A small network was shown many inputs. Here are its activations along a few directions, one row for each input.
Each table varies a few parts of the input and shows all the possible inputs, shuffled.
A made-up example of a description, with smaller parts first: one of 6 places along a line, together with either a single point or one of 11 places around a ring or (one of 3 separate values, together with one of 5 places around a ring).
Shared parts are said once, and a part with two or three values counts as separate values.

Other details of the inputs vary at random and push rows far along three fixed directions, the same in every table; ignore that.

Rows:
row 1: -22.9  -4.5  10.6   0.7  12.7  -6.4 -25.9  14.7 -19.4 -17.0  17.6  -2.0
row 2:  11.6   6.6   0.5   5.5  -5.9  -6.6  -1.9  -0.2 -28.8 -21.3 -16.6  15.4
row 3:  -3.2  -1.1  11.0  23.1   4.8  -9.6  -1.5  -1.5  -2.8 -12.6 -31.9  -4.8
row 4: -30.0  19.0  18.4   9.2   0.0 -21.2 -32.1  24.9   6.4  13.9  14.4  -7.1
row 5: -38.7 -10.2 -29.7 -12.5  13.6   9.1  -5.5 -10.9  22.5  -9.0  39.9  -1.7
row 6: -28.6   6.3   5.0   7.9  11.8 -10.8 -31.1   7.4  -9.2 -20.4  13.3   2.0
row 7:  -6.1 -15.1   8.3  -7.6  -2.9  -5.1 -11.7  -1.0  -8.3 -25.8   0.5   4.2
row 8: -8.2  5.8 18.8 -0.5  7.7 -1.0 -5.1 26.1 -3.6 -8.5  7.7 -2.5
row 9: -28.0  -5.6   9.6  16.7  10.0 -31.6 -26.0  13.1   1.3  18.4  -1.3 -20.5
row 10:  61.8  22.3  28.4  14.5 -18.7  -9.6  16.7 -35.0 -22.3  34.3 -29.4  33.4
row 11:  -4.6   4.3  18.1   6.7  -4.2 -15.5   9.8  17.4  -3.5 -16.5 -12.3   6.6
row 12: -15.6   8.1 -28.8 -22.7  18.2  18.2  15.7   6.8  26.6   4.7  33.1  -5.0
row 13:   7.0 -13.8  -7.1  -6.5  -2.6  16.3  24.5 -11.9 -16.4 -36.7  -8.2  11.6
row 14:   1.3  -5.0   9.6   1.7  20.2   2.3 -17.0   7.9   2.4 -14.5  -7.1 -18.5
row 15:   5.9  -8.3 -14.6  -4.7   0.8   7.9  24.7 -13.2 -12.7 -37.0 -11.8  16.2
row 16: -10.6  -2.8  22.2 -11.1  -3.7  -7.8  -2.2  14.8   8.2 -14.2  -1.1  -5.0
row 17:   6.4 -20.5 -40.1 -15.0  20.9  42.7  44.0 -19.9  24.2 -13.2  10.1 -11.5
row 18:  56.4  11.2  -3.4  23.1 -31.0  -3.6  14.1  -7.1 -24.9  25.7 -52.2   7.8
row 19:  13.7   5.4  -0.4  -1.1 -13.8 -10.8   5.0 -39.1  19.7  77.6  35.0  12.3
row 20:   5.8   1.6  22.5   1.2 -13.6  -2.8  18.1  11.5 -11.7 -13.4 -19.8   4.1
row 21:   3.2   8.0  -0.4  -1.4  -3.0  14.0  33.1  -4.0   9.9 -33.5 -15.7  11.1
row 22:  15.7  -4.1 -28.7 -18.3 -35.9   5.1 -23.6  -9.2   3.3  60.4  27.0  -0.4
row 23:   7.6 -19.9 -37.0 -24.7  21.0  40.2  35.5 -24.1  31.8 -17.5   4.9 -14.8
row 24: -19.5   8.1  26.4  -7.5  -0.6 -20.1 -36.0  29.4   5.0  13.2  16.1 -12.9
row 25:  16.4  -3.8 -27.0   1.7 -19.9   9.2 -10.3  -1.8   7.3  74.3  13.9 -15.2
row 26:   3.5   8.0   7.6  21.5  13.9  -2.4 -11.4   4.8  -5.1 -11.4 -26.3  -3.0
Each input here is: one of 2 separate values, together with either a single point or (one of 3 separate values, together with one of 4 places along a line).
- Changing only the choice among 2 separate values turns row 15 into row 2. The same change can be made to row 13. Which row results? => row 1
- Change only the place on the line of 4 in row 9. List by row number the other rows that result. => row 3, row 17, row 23
- Change only the choice among 3 separate values in row 8. List by row number the other rows that result. => row 1, row 25
- Change only the choice among 2 separate values in row 26. List by row number the other rows that result. => row 3
